A small network was shown many inputs. Here are its activations along a few directions, one row for each input.
In each table, some parts of the input vary, and every possible input appears once, in random order.
A made-up example of a description, with smaller parts first: one of 5 places around a ring, together with either a single point or (one of 2 separate values, together with one of 4 places along a line) or one of 11 places around a ring.
Shared parts are said once, and a part with two or three values counts as separate values.
In the rows, zero is written as 128.

Other details of the inputs shift rows strongly along two fixed directions, in all tables alike. That doesn't count.

Table:
row 1: [181,113,146,157,159,71,184,157,132,107,125,140,118,143,186,104]
row 2: [141,117,97,169,150,121,160,144,127,81,185,157,106,171,213,108]
row 3: [171,102,151,148,154,69,182,163,141,101,113,166,137,179,154,115]
row 4: [141,145,171,93,125,98,117,119,124,172,80,90,127,63,94,126]
row 5: [148,133,153,123,120,130,128,118,160,133,65,90,131,94,72,149]
row 6: [140,155,153,88,127,111,108,138,131,156,75,93,131,76,91,137]
row 7: [141,151,161,95,128,103,108,131,126,167,76,92,132,69,94,132]
row 8: [144,121,172,124,135,106,121,105,143,156,71,89,118,61,100,145]
row 9: [112,152,120,120,94,161,112,117,132,141,146,109,132,114,91,121]
row 10: [128,107,107,177,152,124,150,149,121,86,184,184,129,193,181,118]
row 11: [111,133,116,136,125,161,102,106,147,122,118,106,118,108,115,153]
row 12: [188,86,158,161,149,67,210,170,110,119,116,142,120,159,180,102]
row 13: [31,134,44,145,102,210,56,89,106,107,246,175,121,176,169,131]
row 14: [110,156,112,109,102,161,106,116,133,131,132,110,132,117,100,125]
row 15: [96,134,117,96,115,145,96,113,124,141,127,132,143,127,100,140]
row 16: [66,122,83,134,99,186,85,105,82,148,196,128,113,128,153,122]
row 17: [168,120,133,104,149,85,189,167,110,118,126,166,146,181,153,98]
row 18: [179,144,135,118,145,74,195,180,124,106,127,146,133,167,167,87]
row 19: [102,111,123,126,126,152,99,99,143,127,117,126,133,126,105,159]
row 20: [139,112,156,104,138,129,122,115,141,148,62,111,142,108,77,162]
row 21: [117,129,123,151,105,166,116,102,151,127,135,104,122,111,94,142]
row 22: [63,140,83,138,116,184,68,113,106,124,193,160,134,147,129,139]
Each input here is: one of 2 separate values, together with either a single point or one of 4 places along a line or one of 6 places along a line.
The inputs of row 22 and row 10 match in every part but the choice among 2 separate values. If row 6 is changed in the same way as row 22 into row 10, which row does it become? -> row 2

Table:
row 23: [151,92,117,188,120,136,207,132,143,77,173,149,121,195,156,104]
row 24: [110,118,129,133,158,142,82,114,142,119,87,141,138,120,112,176]
row 25: [90,128,128,164,131,158,61,103,126,149,136,105,107,65,119,166]
row 26: [163,114,125,129,107,107,205,179,103,121,146,157,144,196,135,84]
row 27: [58,125,102,100,111,185,48,64,114,159,138,95,104,68,137,155]
row 28: [137,139,109,108,157,99,151,158,125,92,165,191,153,198,159,108]
row 29: [152,106,143,119,155,114,130,119,122,142,80,96,106,81,143,147]
row 30: [168,174,172,104,111,84,136,177,130,156,77,96,141,87,76,101]
row 31: [170,162,152,65,119,97,159,153,124,157,60,78,134,92,97,108]
row 32: [62,150,58,112,117,197,94,81,92,127,227,134,109,135,188,108]
row 33: [161,100,133,131,126,95,200,162,95,131,161,175,148,194,150,83]
row 34: [145,136,116,134,116,156,135,91,162,112,117,79,107,98,131,135]
row 35: [78,147,93,139,116,207,63,73,188,102,127,117,123,118,81,179]
row 36: [158,160,151,73,135,96,137,174,152,127,67,133,158,144,74,135]
row 37: [83,84,136,148,119,185,79,88,116,164,105,104,127,96,83,183]
row 38: [106,111,93,139,158,109,128,138,123,82,179,196,137,200,196,123]
row 39: [163,164,184,104,128,73,132,157,119,162,89,117,139,82,88,103]
row 40: [100,144,81,199,108,183,108,99,156,86,218,123,102,135,167,118]
row 41: [152,135,193,120,131,58,119,148,128,165,67,107,127,69,102,137]
row 42: [154,71,145,149,135,79,186,152,99,131,142,168,134,188,165,106]
The inputs of row 36 and row 26 match in every part but one. If row 28 is changed in the same way as row 36 into row 26, which row does it become? -> row 33
What do these inputs look like to the network? -> one of 4 separate values, together with either a single point or one of 4 places along a line
Which other rows does row 42 become when the choice among 4 separate values takes its other values? List them by row number. -> row 27, row 38, row 41
